A small network was shown many inputs. Here are its activations along a few directions, one row for each input.
Each table varies a few parts of the input and shows all the possible inputs, shuffled.
A made-up example of a description, with smaller parts first: one of 3 separate values, together with either a single point or one of 11 places along a line or (one of 6 places along a line, together with one of 8 places around a ring).
Shared parts are said once, and a part with two or three values counts as separate values.

Table:
r1: [-12  -5  -2  -5 -10  12  27 -13 -14  29  23  31   2  -1 -28  34]
r2: [-14  -8 -15  24   0   4   4 -17   2  14  21  10  18 -22 -16  22]
r3: [ 13   1  17  10  12  -1 -14  -4  24 -11 -11 -21   8   2  22 -10]
r4: [ -2  -7   0  25 -18   4   1  -9  25  19  -3  15  19 -18  17  -5]
r5: [  5   1 -13 -20  23 -37  -8  10 -13 -29  14 -13   5   7   8  13]
r6: [  4 -10 -21 -39  -7 -16  31  13 -21   9  14  12   0  13 -22  17]
r7: [  4 -13 -12 -12 -17  11   5  13  -3  -3 -24  22  -6   2  15 -38]
r8: [ -9   7   4  31   5   3 -14 -11   4   9   2 -20   0 -13 -20  33]
r9: [-19   7   8   1  -1  22  16 -19 -12  15  18   0 -15   1 -32  34]
r10: [  0   4  -1   8  34  -8 -14 -11   3 -12  16 -24   3  -1  -8  19]
r11: [-11   7  14  25 -17  19 -16 -15  27   4 -20 -15   6 -18   9   3]
r12: [  9  10   5  -9   2  -4  -5  19 -16 -20 -13   1 -17  13  25 -47]
r13: [  7  -9 -20 -16 -20 -20   3  13  20  -2 -20   0  20  -3  25 -16]
r14: [  4  -1  10  30 -23  31   0   0   1  22 -18  31  -5  -8   3 -24]
r15: [ -7 -21 -36 -10   4 -31   4  12   1  -5  16   6  13  -2  -1   5]
r16: [  0   4  32  26 -11  31 -16  -5   1  13 -29   1 -24  -3   6 -21]
r17: [  2   3  -3 -41  17 -26  21  12 -27 -21  26  -1  -9  17 -18   8]
r18: [ 16   7   2 -22  -3 -29 -12  14   7 -28  -8 -19  10   3  30 -21]
r19: [ 17   7  25  14   9  24 -19   4   1  -6 -21  -6 -19  15  12 -31]
r20: [ -7  17   7 -20  19  10   6  -7 -10   3  16 -10 -10  17 -25  25]
What is each input in this table made of?
Answer: one of 4 places along a line, together with one of 5 places around a ring
Change only the place on the ring of 5 in r8. List by row number the other rows that result.
Answer: r2, r5, r10, r15

Table:
r21: [  5  -2   4  15 -10   9  -6   2  11   9 -15   8   7  -8  16 -16]
r22: [  8  -4 -13 -24  -5 -14  13  16 -14  -9   4  12  -5  15   6 -12]
r23: [  4  -6 -15 -12   8 -24  -1   8   0 -12  11 -11   8   2   0  13]
r24: [  1   2 -11 -17   8 -11   3   9 -16 -15   9  -1 -10  15  -2  -7]
r25: [  3  10  18  19   6  10 -17  -5  12   0  -9 -11  -1  -2  11  -6]
r26: [ -1   8  12  15  -6  16 -11   0   5  -3 -16  -3 -11   0  11 -25]
r27: [  2   5   5  22  -5   1 -19  -4  17   4 -11 -12   8  -9  11  -2]
r28: [  6  -2  11  10 -15  13  -2   6   6   4 -19  13  -7  -3  19 -33]
r29: [-17  -6  -1 -12   6   5  21 -20 -15  13  22   5   3  -6 -40  47]
r30: [-20   0  16  19  -7  33   8 -28   8  30  -1   3   2 -18 -33  31]
r31: [  5   2  -3 -15  17 -18   0   6  -6 -15  15 -11  -2  11  -2  12]
r32: [  4  -7 -21 -19   2 -20   9  11  -9  -6   9   6   8   4   3   0]
What is each input in this table made of?
Answer: one of 2 separate values, together with either a single point or one of 5 places around a ring
Changing only the choice among 2 separate values turns r23 into r27. The same change can be made to r31. Which row results?
Answer: r25

Table:
r33: [-10  21   3 -16  28  10  21 -13  -7  16  34  -2  -5  15 -19  33]
r34: [-10  -6 -32  -2  28 -16   2  -5 -12 -30  15 -13   1  -5 -25  20]
r35: [-27  -6 -19   3  19  -6   3 -12 -32  -8  12 -11  -1 -15 -26  32]
r36: [ 20  22  27  25  12  28 -19  -3   0  25 -18  -9 -17   7  10 -12]
r37: [ 17   6  11 -28  35 -29  -5  -7 -12 -14  21  -5   9  31  -6  22]
r38: [ 27  18  34  13  23   4 -16  17   2 -16  -4 -14   2  20  37 -22]
r39: [-41  -7  -5  11   4   8  11 -19 -21 -10  25   7   1 -12 -41  31]
r40: [ -8  23  26   8 -17  16   5   4  24  14 -31 -11  -7 -18  15 -16]
r41: [ -3  10 -16  34  -1   6 -39   2  -5 -24 -26 -16   0   4  19 -22]
r42: [ -4  -3  13  -4  11  19  22 -29  -9  14  24   9  -7  16 -44  39]
r43: [ 10   8  -6 -36   8  15  26  15 -34   6   4  38 -28  35  11 -31]
r44: [-19  13   5  43 -17  26 -27 -18  -1   2 -16   5 -12 -25 -21 -25]
r45: [ 13   9  27   2 -12 -20  -8  16  20 -22 -27 -10   0   2  44 -15]
r46: [-10   7  -3  39  -1  13 -34  -9  -2   1 -22 -11 -22 -21  -1 -26]
r47: [ 14 -13 -15 -20  11 -40  -3  13  -4  -7  21   4  34   1   5  20]
r48: [-18  14   4 -21  -3 -13  26   1   2   9   9  -6   1  -2 -23  39]
r49: [  0  -7   5  28 -31  26  -5 -15  31  39  -9  18  16 -34  -2 -26]
r50: [ 11 -29 -34 -20   7 -14   9   5   3   4  22 -11  23  -9  -8  26]
r51: [ 10  -8  -1  27  -6  15  -8  -8  21  31 -32   9  14 -29  28 -13]
r52: [ 11   9  -8 -28  31   2  10 -14  -9  -8  21 -15   9  27 -12  30]
r53: [ 20   6  26  17  24  32 -14   8   8  -6 -20 -19   0  20  29 -12]
r54: [  9  -1   7 -38   2 -43   5  11  -2 -20  13 -14   2   2  -9  21]
r55: [ 11  -4  -5  34   3 -13 -40   4  -5 -36 -17 -18  -5  -2  28 -30]
r56: [  8 -17 -33 -26 -21 -11  19  28 -25  18  -1  44  -6  15  19 -33]
r57: [ 27  -9 -18  18 -11   2 -20  11  27   7 -22  -5  21 -10  29 -26]
r58: [-14 -19 -34 -14 -11  -4  16   9 -47 -19   5  22 -26  11   0 -55]
r59: [ 21  -7   0  13  -5 -18 -15  13  30  -6  -5   1  21  -9  45 -32]
r60: [  3   8  40  28   2  46 -10 -19  17  27 -18  12 -19   0 -10 -11]
r61: [-13   1  37  13 -40  31   7 -15  30  16 -22  -1  -6 -24  -6 -18]
r62: [ 13  10   9   6 -19   5  -4  10  35 -11 -28 -22  -4   0  26 -20]
r63: [-15 -10 -24  -6   3 -17  11   5  10  31  25  14   9  -7 -12  37]
r64: [-25 -11  17 -12 -26   0  32 -15   8   9  20   0  -1  -1 -40  38]
r65: [-16 -20 -12   3 -15   5  21  -9   0  24  25  22  22 -13 -25  42]
r66: [ -7   5  -7 -37  -4 -21   8  11   5 -10   7 -12  -1   5  -9  39]
r67: [ -8   2  -5 -47 -37  -6  29  26 -17  -5  -5  31 -24  27  12 -36]
r68: [  2 -12 -14  -8  25 -37 -16   1 -29 -38  17 -11   6  -5 -18  12]
What is each input in this table made of?
Answer: one of 4 separate values, together with either a single point or (one of 2 separate values, together with one of 4 places along a line)
Changing only the choice among 4 separate values turns r56 into r43. The same change can be made to r65. Which row results?
Answer: r42
Change only the choice among 4 separate values in r50. List by row number the other rows that result.
Answer: r34, r52, r66
Change only the choice among 4 separate values in r59. List by row number the other rows that result.
Answer: r38, r45, r55
Change only the choice among 2 separate values in r41. List by row number the other rows that result.
Answer: r34
Change only the place on the line of 4 in r38. List by row number the other rows that result.
Answer: r36, r53, r60

Table:
r69: [ 15 -11 -15 -15  23 -29   4  12 -11 -38  22   4  16   9   3  32]
r70: [-22  23  19  40 -15  16 -23 -36  18  30  -9 -24  10 -16 -34  61]
r71: [  1  -8   7 -18  18  22  28  -4 -12   3  25  22  -7  12 -23  18]
r72: [  5  14  24  13 -19  34  -3   1   6   0 -22   7 -20  13   7 -25]
r73: [ -2   9  18   8  14  -3 -20   2  11  -5   1 -26 -27   0  15 -46]
r74: [  5   0 -15  10 -29   4 -10  11  20  -1 -33  -7  14 -11  26 -27]
r75: [-11 -14 -13 -11  -8  -7  21  -6 -29  17   8  32   2  -3 -21  20]
r76: [ 20  11   4   9   4 -22 -25  15  13 -17  -8 -11   6   8  38 -27]
r77: [-13   2  -5 -29  40  -7  13  -5 -15 -15  32 -17  -7   3 -17   4]
r78: [  6 -28 -26 -19  -2 -26  15   8  -5   5  14   4   8  -3 -11  25]
r79: [ -4   3   1  11 -25  18   0   0   3  22 -29  17   4 -11  17 -35]
What is each input in this table made of?
Answer: either a single point or (one of 2 separate values, together with one of 5 places around a ring)
